Each row below holds a small network's activations on one input, seen along a few directions.
Each table varies a few parts of the input and shows all the possible inputs, shuffled.
Descriptions start from the smaller parts, as in this example, which fits no table here: line(6) and (point or ring(9) or (values(2) and ring(8))).
Shared parts are said once, and a part with two or three values counts as separate values.

Other details of the inputs shift rows strongly along two fixed directions, in all tables alike. That doesn't count.

Table:
x1: 0.315 -0.373 1.706 2.777 0.132 -2.065 1.585 0.369 0.975 -1.418 2.240 -1.763
x2: 3.051 -0.107 0.019 0.281 1.040 -0.784 -2.294 0.931 -0.641 0.209 -0.264 0.083
x3: 2.696 -2.503 0.034 -0.414 0.556 -1.134 -0.378 0.837 -2.235 0.656 -1.474 3.282
x4: -1.264 0.036 -1.077 -2.119 -0.100 1.424 -2.255 -0.559 -2.214 1.987 -0.824 1.090
x5: -2.353 -1.478 0.433 1.264 -1.333 1.205 2.990 0.016 1.593 -2.301 1.263 -1.123
x6: 2.008 3.957 -0.304 -3.028 0.414 0.001 -5.323 0.678 -1.943 3.000 0.112 -1.020
x7: 3.690 -1.736 -0.197 -1.524 0.185 -0.302 -1.132 1.284 0.051 -1.595 -2.093 2.717
x8: -3.426 2.843 3.704 0.912 -0.347 -0.810 1.252 -1.635 0.404 1.594 1.921 -1.502
x9: -0.601 2.944 -1.390 -5.049 -0.365 3.265 -5.133 -0.446 -0.375 1.604 -1.548 0.037
x10: 4.336 -0.956 -1.876 -0.536 2.134 -1.891 0.956 1.963 -2.273 0.263 -0.338 1.157
x11: -0.701 0.714 -1.169 -2.644 0.287 2.191 -4.215 -0.767 -2.160 2.624 -1.700 1.568
x12: -1.315 1.484 0.225 4.405 -0.569 -1.767 0.309 -0.340 5.004 0.373 -0.129 -3.372
x13: -3.220 4.860 3.700 -0.908 -1.033 1.661 -2.594 -0.027 2.289 1.734 1.747 -2.477
x14: -1.467 -2.690 3.612 4.885 -0.347 -1.866 3.547 -1.083 2.096 -2.299 1.477 0.918
x15: 2.193 0.626 0.340 -1.867 0.126 0.291 0.479 1.506 -1.195 0.518 -1.119 0.555
x16: 3.149 -2.516 -3.429 -0.440 0.348 -0.173 -0.665 0.442 -2.004 -1.247 -0.810 0.747
x17: -1.225 -1.428 -0.099 3.111 -0.056 -0.175 1.355 -0.859 1.457 -2.405 1.668 -1.977
x18: 2.284 -3.369 -0.199 1.118 1.386 -2.188 3.811 0.817 -1.645 -0.498 -0.541 3.506
x19: -0.794 -0.521 2.572 1.695 -0.999 -0.509 2.609 0.964 1.871 -1.729 1.498 -0.658
x20: 2.463 -2.337 -2.074 1.383 0.211 -1.089 -0.965 0.539 1.349 1.795 -4.390 2.707
x21: 2.375 -2.817 -2.395 -1.432 0.001 2.286 -0.770 1.256 -0.960 -1.124 -2.384 2.149
x22: -2.160 -0.719 0.257 1.029 -0.941 1.090 4.201 -0.399 0.961 -2.113 0.817 -1.517
x23: -3.083 3.004 1.154 2.152 -1.702 0.376 -0.205 0.219 5.623 1.397 -0.796 -2.848
x24: -1.407 -0.457 -1.238 1.753 0.798 -0.695 3.674 -0.391 0.357 -1.358 2.421 -2.094
x25: 5.952 -7.904 -4.256 2.097 1.237 -1.959 2.407 0.408 -0.968 -5.385 -2.288 3.427
x26: 1.126 2.497 -0.070 -3.284 0.727 0.785 -0.379 1.869 -1.054 2.213 -0.172 0.496
x27: -0.545 3.083 -1.670 -4.870 -0.979 3.456 -4.260 0.320 -1.459 2.401 -0.963 -0.355
x28: -5.186 2.016 1.587 0.595 -0.708 0.753 1.521 -2.315 -0.026 0.897 1.519 -1.993
x29: 1.090 3.909 0.474 -4.401 -0.674 1.694 -4.554 1.278 -1.183 2.921 -0.717 0.098
x30: -3.180 2.995 3.585 -0.119 -0.414 -0.619 -2.211 -2.095 1.510 1.186 1.271 -0.376
x31: 3.331 -1.962 -3.628 -1.027 1.192 -0.066 0.338 0.559 -2.970 -0.535 -1.433 0.214
x32: -2.896 0.467 0.414 2.111 -0.519 -0.138 1.243 -0.948 1.229 -1.281 2.823 -3.459
x33: 1.326 -0.450 0.716 -0.615 -0.117 -0.851 -1.190 -0.084 -1.581 1.116 -0.639 2.414
x34: 0.404 -0.149 1.823 2.678 0.287 -2.413 0.542 -0.751 2.119 -2.564 1.612 -1.111
x35: 2.797 3.008 -0.610 -2.709 1.289 -0.398 -3.025 0.875 -2.715 2.717 -0.538 -1.095
x36: -4.454 3.769 0.259 -1.918 -0.430 2.431 1.199 -0.303 0.922 1.319 1.996 -2.565
x37: -3.205 -1.232 -0.055 1.502 0.281 -0.211 4.085 -1.156 -0.121 -0.506 1.362 0.352
x38: -3.017 -1.973 0.892 2.082 -0.592 -0.424 1.568 -2.478 1.487 -2.342 0.552 0.739
x39: 0.914 -4.532 -1.768 1.076 -0.405 -0.383 1.880 -0.494 -1.576 -1.825 -1.138 3.051
Description of these inputs: values(3) and (point or (values(2) and line(6))).
The inputs of x17 and x21 match in every part but the values(3) part. If x2 is changed in the same way as x17 into x21, which row does it become?
> x13
Change only the values(3) part in x24. List by row number the other rows that result.
> x36, x37
Change only the values(2) part in x18. List by row number the other rows that result.
> x37
Change only the values(2) part in x39. List by row number the other rows that result.
> x33

Table:
x40: -0.035 0.017 1.225 1.284 0.031 -1.088 0.988 -0.009 0.722 -0.531 0.827 -0.353
x41: 1.771 0.265 -0.148 -0.241 0.385 -0.630 -1.010 0.645 0.029 0.356 -0.488 0.163
x42: -1.819 2.679 1.544 0.042 -0.178 -0.173 -0.573 -0.558 0.657 0.889 1.617 -2.047
x43: -0.029 -6.654 -1.046 3.823 -0.468 -0.573 6.764 -0.315 0.695 -5.129 0.130 2.075
x44: 3.012 -0.737 -1.324 -0.562 0.658 -0.552 -0.779 1.107 -0.859 0.073 -1.177 0.676
x45: 2.414 -5.760 0.256 4.891 0.309 -3.044 5.915 0.561 0.951 -4.649 0.418 1.666
x46: 3.047 -7.402 -3.363 1.903 0.316 -0.414 5.276 0.839 -1.367 -4.420 -1.533 3.262
x47: -0.611 1.169 -1.438 -2.636 0.221 1.773 -1.443 -0.061 -1.784 1.231 -0.196 -0.311
x48: -5.061 2.702 4.280 4.214 -1.151 -1.310 2.447 -1.605 4.418 -0.929 3.718 -4.043
x49: -1.360 4.594 -0.853 -5.798 0.174 2.931 -5.571 -0.447 -2.812 4.628 -0.890 0.003
x50: -1.901 3.356 1.781 -0.570 -0.152 0.165 -1.881 -0.607 0.563 2.010 1.128 -1.600
x51: -3.683 1.136 0.795 -0.627 -0.773 1.526 0.368 -1.329 0.274 0.402 1.003 -0.736
x52: 6.649 -2.778 -2.974 -2.069 1.261 -0.602 -2.530 2.328 -2.700 0.789 -4.004 3.856
x53: -5.971 4.325 4.559 3.502 -1.231 -0.928 1.715 -1.755 4.419 -0.342 4.487 -5.181
x54: 3.940 -1.782 -3.581 -4.007 1.109 1.366 -2.108 1.257 -4.147 1.125 -2.858 3.228
x55: 1.124 2.947 -1.745 -3.680 -0.186 2.013 -6.966 0.405 -0.005 3.619 -3.203 0.336
x56: -1.489 1.923 2.031 0.532 -0.324 -0.460 -0.613 -0.455 0.946 0.879 1.022 -0.993
Describe the family of inputs behind these rows.
> point or ring(6) or (values(2) and line(5))
A walk changes only the ring(6) part. It starts at x49 and steps to x51. List the rest of the walk in order.
> x43, x46, x47, x54

Table:
x57: -6.684 9.349 4.237 -3.118 -1.355 2.395 -3.424 -1.093 1.578 4.580 3.455 -4.938
x58: -1.312 0.587 3.650 5.187 -0.972 -2.654 0.852 -0.672 5.222 -1.936 1.692 -2.438
x59: 1.582 -3.561 -2.314 0.150 0.161 0.407 0.877 0.097 -0.782 -2.352 -0.922 1.670
x60: -3.981 -0.391 0.989 3.822 -1.332 0.185 2.938 -1.175 3.932 -2.069 1.615 -2.627
x61: 1.998 -1.915 -1.626 -2.082 -0.023 1.471 -1.565 0.470 -1.565 -0.701 -1.920 2.210
x62: -2.672 0.597 1.393 3.194 -0.438 -1.070 4.045 -0.825 1.961 -2.302 3.430 -3.692
x63: 1.670 -3.437 -1.016 0.211 -0.628 0.478 1.088 0.740 0.138 -1.731 -2.016 2.686
x64: 2.287 -1.582 -3.323 -1.456 0.259 0.979 -1.752 0.325 -1.335 -0.343 -1.991 0.743
x65: 1.499 -1.133 -1.471 -1.555 0.646 0.182 -0.670 0.276 -1.816 1.535 -2.362 2.742
x66: -2.885 2.365 1.785 1.015 -0.484 -0.052 2.035 -0.286 2.084 0.293 1.711 -2.307
x67: 1.835 -1.472 -2.474 -1.534 0.020 1.125 -1.333 0.681 -0.280 0.452 -3.096 2.116
x68: 1.395 -3.168 -0.075 0.165 0.039 -0.480 1.742 0.353 -1.426 -0.661 -1.294 3.360
x69: -3.034 0.363 3.143 2.474 -0.714 -0.507 4.141 -0.676 1.745 -2.552 3.515 -2.220
x70: 1.312 -3.288 -1.374 0.111 0.833 -0.577 1.551 -0.284 -2.341 -1.264 -0.215 2.361
x71: 1.693 -1.253 -2.198 -1.199 0.797 0.309 -1.011 0.423 -2.041 1.454 -1.947 1.832
x72: 1.766 -3.807 -0.932 2.004 0.643 -1.334 4.513 0.632 -0.678 -3.540 1.155 0.694
x73: 1.662 -1.569 -0.644 -2.093 0.594 0.520 -0.896 0.086 -3.075 0.400 -1.188 2.845
x74: 0.711 6.695 1.721 -3.508 0.715 -0.264 -8.294 -0.016 -0.853 6.079 -0.718 -0.993
x75: -2.925 0.529 1.532 3.495 -0.540 -0.764 4.161 -0.294 2.801 -1.604 2.736 -3.205
x76: -1.725 5.836 -0.965 -5.235 0.490 2.199 -6.474 -1.045 -2.919 5.364 -0.133 -1.677
x77: 5.808 0.255 -0.038 -0.047 1.290 -2.547 -2.524 2.283 -0.350 0.897 -1.509 0.835
Describe the family of inputs behind these rows.
> values(3) and (point or ring(6))
The inputs of x76 and x64 match in every part but the values(3) part. If x71 is changed in the same way as x76 into x64, which row does it become?
> x60
A walk changes only the ring(6) part. It starts at x62 and steps to x72. List the rest of the walk in order.
> x69, x57, x66, x75
